These are the activations of a small network on made-up records, seen along a few directions, one row for each record.
Each row is followed by the record's values for the fields VONAM, GUZA, PEGOT, KEMI, PAZUP.
A field that a record lacks is written missing.
Other fields move the rows too, some of them a lot.
Strong random noise was added to every row along 6 fixed directions; ignore it. To show where, here is one row again and again, with new noise each time:
[-106  442  272   13 -354   27  204 -247  -71  252  313  199 -143  253
 -234  100 -110 -265  -28  350  276 -257  105  105  162]
[-417 -143 -527 -245 -146  178 -457 -230   20 -207 -216   98 -112 -415
  244   -9  483  559  -73  267 -246  114  284 -126  506]
[ -44    7  131   75 -147  298  -46  182  124 -136    1 -159  529 -262
  -20  153 -308 -298 -129  203  202  -44  -50 -422 -295]
[-248  158  247  -20  263 -323 -400  -10  103 -164  234 -112   22  246
   13 -221  -43 -105 -113 -227  -56 -208 -265  -47   79]
[ -75  -55  -27  -92   42 -125 -140  -78   62  107  143   20 -272  179
   55  -63  158  186 -167  -41 -220 -100   -1  150   13]
[ 314   53  459  -43   43  -65  -25   73  100   86  568 -174 -266  376
 -238   81 -148  -79   11   56  -47  -21 -250  133 -225]
[-305 -174 -288 -317  107  -41 -666 -210   81 -298   33  -40 -259 -200
  184 -117  506  544   43   47 -339  108   72  -20  513]
[-223  146 -213  100 -218  182  -16   60  -18  -56  -48   43   43 -125
   44   94  -62  232 -292  349  -27   74   36 -201   46]

[  27   51  140  -19 -169  109   -1  -74  -72  -40   27   10   -3   23
  -67   10  139   10  138  131   43   45   43   66   78] => VONAM=kogut, GUZA=lagid, PEGOT=lamel, KEMI=lekit, PAZUP=modov
[-293  648   82  236   93 -532   97   -8 -134  237  250  269 -414  677
  -55 -290 -328   46 -445 -139  -31 -117 -238  223   45] => VONAM=kogut, GUZA=missing, PEGOT=missing, KEMI=lekit, PAZUP=modov
[ -61  420  150   61 -188   15   51 -105 -138    8  319   71 -386  134
 -127  174 -144  168   43  269  121  139  -17   22  283] => VONAM=vibaf, GUZA=missing, PEGOT=missing, KEMI=lekit, PAZUP=pasen
[  48 -804  -55 -387  447   21 -616  139  330 -281 -486 -261  748 -511
  443 -297  278 -233  238 -783 -187 -116  121 -228 -380] => VONAM=kogut, GUZA=lagid, PEGOT=lamel, KEMI=dopa, PAZUP=pasen
[ 639 -251  344  -85 -354  441  504 -103  -26  189   41 -102  100 -146
 -139  334    7 -391  422  178  121   -6  170   88 -346] => VONAM=vibaf, GUZA=zag, PEGOT=gul, KEMI=lekit, PAZUP=missing
[-169   53 -106    9   99 -192 -317 -118 -132 -421   12 -177 -276   88
  -24 -146  400  532  197   45 -254  135 -202   46  588] => VONAM=kogut, GUZA=lagid, PEGOT=lamel, KEMI=dopa, PAZUP=missing
[-608  151  205 -214  152 -179 -603 -483  140 -266  -87  210  535 -347
   89 -188   97 -770  373 -237  435 -482  254 -257  618] => VONAM=kogut, GUZA=missing, PEGOT=missing, KEMI=fefe, PAZUP=rig
[ 279 -168  272  -75 -245  394   78   39  206  166   59  -63  525 -314
  -82  201 -266 -567  200   99  316  -66  230 -184 -475] => VONAM=kogut, GUZA=lagid, PEGOT=lamel, KEMI=lekit, PAZUP=modov
[ -81  471  259 -110  -84  -92  117 -284 -190  -32   95  183  -50  310
 -160 -121  161 -154  371   16  249 -183   59  144  467] => VONAM=vibaf, GUZA=lagid, PEGOT=gul, KEMI=dopa, PAZUP=duri
[-135   12  179  -89 -242   53  322 -357  -97  207   73    8  -82  215
 -338  218   70 -322    0  320  193 -404   -6  220  215] => VONAM=kogut, GUZA=missing, PEGOT=missing, KEMI=fefe, PAZUP=missing
[-209 -371 -318  -95 -132   98  113 -234  -45  237 -119  -43 -333  -76
 -165  236  447  281 -199  319 -234  -71  138  233  213] => VONAM=kogut, GUZA=lagid, PEGOT=lamel, KEMI=fefe, PAZUP=missing
[ 210   -9   -6    9 -592  517  529  -93  -57  300 -160  165  267 -261
  -22  291  -61 -248   52  365  302   -6  474 -126 -244] => VONAM=kogut, GUZA=lagid, PEGOT=gul, KEMI=lekit, PAZUP=modov
[-164  327 -252  -68 -156  -55   36 -141 -143  -79 -235  301 -160  126
  157 -252  178  191   46  -22   15   47  222   41  349] => VONAM=vibaf, GUZA=zag, PEGOT=gul, KEMI=dopa, PAZUP=modov
[-236  216  100 -217    3 -359   15 -476  -70  468  443  258 -792  474
 -151  -76  362  157    2   51  -91 -251  120  581  435] => VONAM=kogut, GUZA=lagid, PEGOT=gul, KEMI=lekit, PAZUP=pasen
[ 235  -49   82  105   -3  168  -74  313    1 -332   -7 -143  165 -133
  -20   69 -124   62   95    5  -17  230 -120 -205 -222] => VONAM=vibaf, GUZA=lagid, PEGOT=lamel, KEMI=dopa, PAZUP=modov
[  22  545   21 -131  121 -112 -131  -64   83   66  244  253 -435  244
   27 -302 -214  142  119  -32   72  165  130  246  185] => VONAM=latuf, GUZA=zag, PEGOT=lamel, KEMI=fefe, PAZUP=duri
[ -86   88  -92  -27  100  126 -496  130   50 -448   32  -77   46 -415
   93  -95  -54  331  161   47  -17  372  -81 -251  291] => VONAM=kogut, GUZA=zag, PEGOT=lamel, KEMI=lekit, PAZUP=duri
[ -48  374  173  -23  205 -325 -359  -36   98 -106  427   68 -238  153
  -58 -217 -153   51  197 -166   52   63   -7   61  253] => VONAM=kogut, GUZA=lagid, PEGOT=lamel, KEMI=dopa, PAZUP=pasen
[-612  396  -64  142  323 -617 -404 -117    0 -147   -1   74 -109  201
   32 -326   36  -66 -213 -223   60 -294 -104  -17  524] => VONAM=kogut, GUZA=lagid, PEGOT=lamel, KEMI=fefe, PAZUP=missing
[ 429  414  588  254  292 -201   35  319   28 -315  590 -250 -138  588
 -331  -15 -360  -59  216  -99   63  150 -620  -41 -206] => VONAM=sipa, GUZA=lagid, PEGOT=gul, KEMI=dopa, PAZUP=rig
[-366  307  187  195  239 -260 -232    4 -175 -549  -46 -177  364   48
  -47  -93 -120 -169   92  -93  110 -113 -482 -329  310] => VONAM=vibaf, GUZA=missing, PEGOT=missing, KEMI=lekit, PAZUP=missing
[ -42  380 -226  229   61 -287  175  122 -266 -126 -116   41 -352  412
    8 -166   50  447 -263   34 -216  166 -312  121  217] => VONAM=vibaf, GUZA=zag, PEGOT=gul, KEMI=dopa, PAZUP=missing
[ -11  376  186    3  216 -404 -352  -99 -150 -304  430  -52 -515  302
 -144 -148   98  401  218  121 -128  114 -219  170  559] => VONAM=vibaf, GUZA=lagid, PEGOT=lamel, KEMI=dopa, PAZUP=missing
[  81 -141  -48   82  100 -132  244   84   63  289 -118   -9  157   32
   64  -50  -48 -253 -118 -211  -43 -215   76  118 -366] => VONAM=vibaf, GUZA=lagid, PEGOT=lamel, KEMI=dopa, PAZUP=missing
[  45  202 -198   30 -247  396  157  147   35 -168 -352  196  423 -468
  177  174 -236   24   86  165  184  235  165 -457 -132] => VONAM=sipa, GUZA=missing, PEGOT=missing, KEMI=lekit, PAZUP=pasen
[-101  187  373  198   82 -332  192  -94 -100  215  515 -138 -434  472
 -349  203 -144  -61 -198  249   80 -198 -343  223   94] => VONAM=kogut, GUZA=lagid, PEGOT=gul, KEMI=lekit, PAZUP=missing
[ 133  -40   84   47  299 -171 -139  315  196 -103  198  -68  -35   65
   57  -50 -264  -44 -165 -202  -46  103  -82  -78 -275] => VONAM=vibaf, GUZA=lagid, PEGOT=gul, KEMI=fefe, PAZUP=modov
[ 146  336   63  117 -330  253  370  -24 -126  197  439   32 -488  186
 -453  333 -214  188  -88  609  209  276   -9   70  137] => VONAM=kogut, GUZA=zag, PEGOT=gul, KEMI=fefe, PAZUP=pasen
[ 266  360  375  188   97   58 -130  270  -30 -380  303 -226   87  255
 -253  -55 -365   17  224  133   84  352 -403 -187  -61] => VONAM=kogut, GUZA=zag, PEGOT=lamel, KEMI=dopa, PAZUP=rig
[ -46  388  140  283  139 -147 -169  330   22 -109  374  -40 -173   87
 -205   27 -458  131 -279  166  126  219 -304 -162    3] => VONAM=kogut, GUZA=lagid, PEGOT=lamel, KEMI=fefe, PAZUP=pasen
[ 154 -538  -87   16  473 -173 -218  233  131   -7   38 -323 -242  100
  144   12  200  335 -195 -453 -520   86 -223   19 -344] => VONAM=kogut, GUZA=lagid, PEGOT=gul, KEMI=lekit, PAZUP=rig
[ -33  -84   58  133 -167   19  329 -129 -157   76 -317  -46  262  157
   88    0  109 -183  -16  -30   32 -240  -76    1  -45] => VONAM=kogut, GUZA=missing, PEGOT=missing, KEMI=lekit, PAZUP=missing
[ -47 -221 -339 -162 -460  333  115 -271 -156  -39 -198   53  -47 -432
 -122  343  400  215  222  462   42  -24  338   16  350] => VONAM=kogut, GUZA=lagid, PEGOT=lamel, KEMI=dopa, PAZUP=missing
[-665  279 -601  290 -395   89  400 -192 -309   60 -841  383  429 -295
  232  -68  148   21 -246  226  113 -277  352 -147  291] => VONAM=vibaf, GUZA=lagid, PEGOT=lamel, KEMI=dopa, PAZUP=missing
[ -23 -317    7  -29  212 -102 -105   58  101 -127  -51 -224   84  -22
   39   16   58  -89  -69 -114  -82  -75 -170 -105   10] => VONAM=kogut, GUZA=missing, PEGOT=missing, KEMI=fefe, PAZUP=missing
[  35  235   97   46 -246   64  224  -75  -52  194  213  119  -49   42
 -117   83 -116  -73   24  148  168  -38   79   37  -18] => VONAM=kogut, GUZA=lagid, PEGOT=gul, KEMI=lekit, PAZUP=pasen
[ 699 -282   -1   64  -59  395  193  414   99  -27  101 -159  -89 -123
  -45  179 -195  299   58   55 -180  508  -67  -22 -546] => VONAM=kogut, GUZA=zag, PEGOT=lamel, KEMI=dopa, PAZUP=pasen
[-182   40 -308   90 -339  464   30   95   22  -80 -464   76  519 -516
  207   36 -169    1 -111  223  202  169  294 -374  -94] => VONAM=kogut, GUZA=zag, PEGOT=lamel, KEMI=lekit, PAZUP=pasen
[ 253  153  102   18 -112 -123  250  -44   58  520  389  243 -505  210
  -70   13 -160  -15  -48  -51   11  -43  216  378 -229] => VONAM=kogut, GUZA=lagid, PEGOT=lamel, KEMI=lekit, PAZUP=pasen
[  -2  205  202  -20  136  -79 -457   61   61 -357  420 -146 -195  -55
  -63  -89  -72  251  234   82   -3  295 -183  -96  276] => VONAM=kogut, GUZA=lagid, PEGOT=lamel, KEMI=lekit, PAZUP=pasen
[ -43  197   54  266  181 -356  181  191   18  293  129   83 -240  487
   13 -217 -199  123 -376 -260 -191  -66 -233  297 -315] => VONAM=kogut, GUZA=lagid, PEGOT=lamel, KEMI=lekit, PAZUP=pasen
[-436   70  -95  -18  337 -409 -316  -80  116  294   82  157 -228   -5
  168 -191  -47  -78 -279 -349   -7 -300   79  145   18] => VONAM=vibaf, GUZA=lagid, PEGOT=lamel, KEMI=lekit, PAZUP=duri
[ 107  470  189  402   97 -419  382  151 -166  187  117   92 -328  655
  -96 -233 -295    0 -257 -160  -26  -72 -307  283 -125] => VONAM=kogut, GUZA=zag, PEGOT=lamel, KEMI=dopa, PAZUP=missing
[ 196   73  293  -38   80 -139  168   13   51  233  224  136  -14  232
 -111   -3 -207 -346  -10 -206   89 -130  -96  144 -240] => VONAM=kogut, GUZA=missing, PEGOT=missing, KEMI=fefe, PAZUP=pasen
[  67  208  -62  162  109   15 -239  211   41 -329   62   10   67  -38
   98  -56 -193  180  -16   10  -28  218 -166 -285   80] => VONAM=kogut, GUZA=missing, PEGOT=missing, KEMI=dopa, PAZUP=rig

Here are new rows. What are their fields?
[-260  367  -66    6 -277   58  146 -234 -175   32  -35  252   75  -22
  -18   31  -25  -70   38  177  222  -58  167  -77  341] => VONAM=kogut, GUZA=missing, PEGOT=missing, KEMI=lekit, PAZUP=pasen
[   2  -84  -90 -179  -52  -62    9 -263  -67  246  236   19 -632   72
 -246  197  259  181   -7  215  -82   43  131  367  284] => VONAM=vibaf, GUZA=zag, PEGOT=lamel, KEMI=fefe, PAZUP=missing
[ 389 -141  149  -43 -131  419   74  203  -43 -305  165 -241   85 -200
 -188  259   26  230  292  368   46  392 -124 -200   35] => VONAM=kogut, GUZA=lagid, PEGOT=gul, KEMI=dopa, PAZUP=duri
[ -88  -51  260 -181 -152  193  -10 -290   50  -64 -167   46  669 -226
  -39    3   12 -680  404  -67  523 -397  305 -219   95] => VONAM=kogut, GUZA=lagid, PEGOT=gul, KEMI=dopa, PAZUP=pasen
[ 130 -195  -66 -263 -284  502 -167 -224  -21 -253   46    4  -96 -497
  -72  280  403  336  430  455    6  225  188  -52  456] => VONAM=kogut, GUZA=lagid, PEGOT=gul, KEMI=lekit, PAZUP=duri
[-390  100 -194  247   12 -131  173   36 -206  -45 -208  -56 -147  238
  -83   78   -2  306 -478  269 -120   -7 -260  -20  223] => VONAM=kogut, GUZA=missing, PEGOT=missing, KEMI=fefe, PAZUP=missing
[-716  458 -159  107 -381  100  255 -368 -190  148 -524  389  605 -165
  143 -108  -67 -503  -86   87  527 -500  344 -252  422] => VONAM=kogut, GUZA=missing, PEGOT=missing, KEMI=lekit, PAZUP=duri
[ -63  -65 -117   96  271 -337  -56   32   79  -29 -175   95    8  107
  298 -267  -13   11 -134 -395 -191 -134  -60   67  -23] => VONAM=kogut, GUZA=missing, PEGOT=missing, KEMI=dopa, PAZUP=missing
[ -15  153 -169   24 -287   77  258 -189 -161  197 -152  194 -109  -70
   10   24   72   -2   46  156    8  -29  206  177   71] => VONAM=vibaf, GUZA=zag, PEGOT=lamel, KEMI=lekit, PAZUP=missing
[  58   68  -48  -50  -69   91  -55  -24   10  -54   24  104   57 -164
   98   19  -87   26  153  -54    6   87   82 -102   25] => VONAM=kogut, GUZA=missing, PEGOT=missing, KEMI=lekit, PAZUP=pasen
[  12  242  263   15  135 -163 -129   80 -101 -377 -142  -88  391  252
   89 -257 -103 -270  194 -129   98  -76 -341 -122   62] => VONAM=vibaf, GUZA=missing, PEGOT=missing, KEMI=dopa, PAZUP=missing
[  74   51  -53  247  132  -76  213  292   78   22  -60   26  173   77
   88  -71 -272  -19 -255 -247  -40   10 -118  -72 -389] => VONAM=kogut, GUZA=lagid, PEGOT=gul, KEMI=dopa, PAZUP=pasen
[ 416 -430  116 -394  -70  324 -159  -12  152  -34  269 -138  -65 -295
  -89  223  104   53  294  125  -14  297  131  -17  -68] => VONAM=kogut, GUZA=missing, PEGOT=missing, KEMI=fefe, PAZUP=pasen
[ 361 -129  -76   51  149  -52  125  297   46   17  197  -25 -434  313
  -64   41 -126  459 -300   56 -357  365 -190  157 -304] => VONAM=kogut, GUZA=missing, PEGOT=missing, KEMI=fefe, PAZUP=modov
[ 276  222 -248  416   98  -77  425  484 -160   40    4   51 -349  450
  -14  -68 -282  637 -458   19 -349  449 -389  105 -395] => VONAM=kogut, GUZA=zag, PEGOT=gul, KEMI=dopa, PAZUP=pasen
[-100  187  -76  -93  -42  149 -318  -53  -89 -491 -116  -31  258 -101
   52  -89   93  283  266  132   56  257  -93 -231  412] => VONAM=kogut, GUZA=missing, PEGOT=missing, KEMI=dopa, PAZUP=pasen
[ 115  -24 -141   50  160 -174  168   70   29  180 -146  144  -45  348
  174 -213  -60  151 -186 -343 -191  -14  -23  196 -272] => VONAM=kogut, GUZA=missing, PEGOT=missing, KEMI=dopa, PAZUP=pasen
[ 406  -99  403   -1  -88  217  -23   76  -38 -182  304 -450   27   24
 -317  287   91   52  262  290    3  183 -305  -19    0] => VONAM=kogut, GUZA=lagid, PEGOT=lamel, KEMI=lekit, PAZUP=missing
[-176  -48   -1 -137  165  163 -658  124  168 -536  104 -222  444 -640
   38   21  -67  -63  286   12  144  213  -16 -482  162] => VONAM=vibaf, GUZA=lagid, PEGOT=lamel, KEMI=lekit, PAZUP=pasen
[  59 -248 -150  -17  300 -108 -337  143  188   20   -9  -62    8 -151
  245 -161   -2  158  -64 -346 -248  109   82  -49 -259] => VONAM=kogut, GUZA=lagid, PEGOT=lamel, KEMI=lekit, PAZUP=rig
[ 359   45  193  151 -161  333  272  289  -39    0  125 -154   42   23
 -150  184 -209  148   57  317   19  314 -132  -63 -278] => VONAM=kogut, GUZA=lagid, PEGOT=lamel, KEMI=lekit, PAZUP=duri
[-148  470 -285   62 -354  227  167  -23    3  138  160  327 -418 -155
  -97  122 -216  241 -138  567  225  313  364   12  337] => VONAM=vibaf, GUZA=zag, PEGOT=lamel, KEMI=fefe, PAZUP=pasen
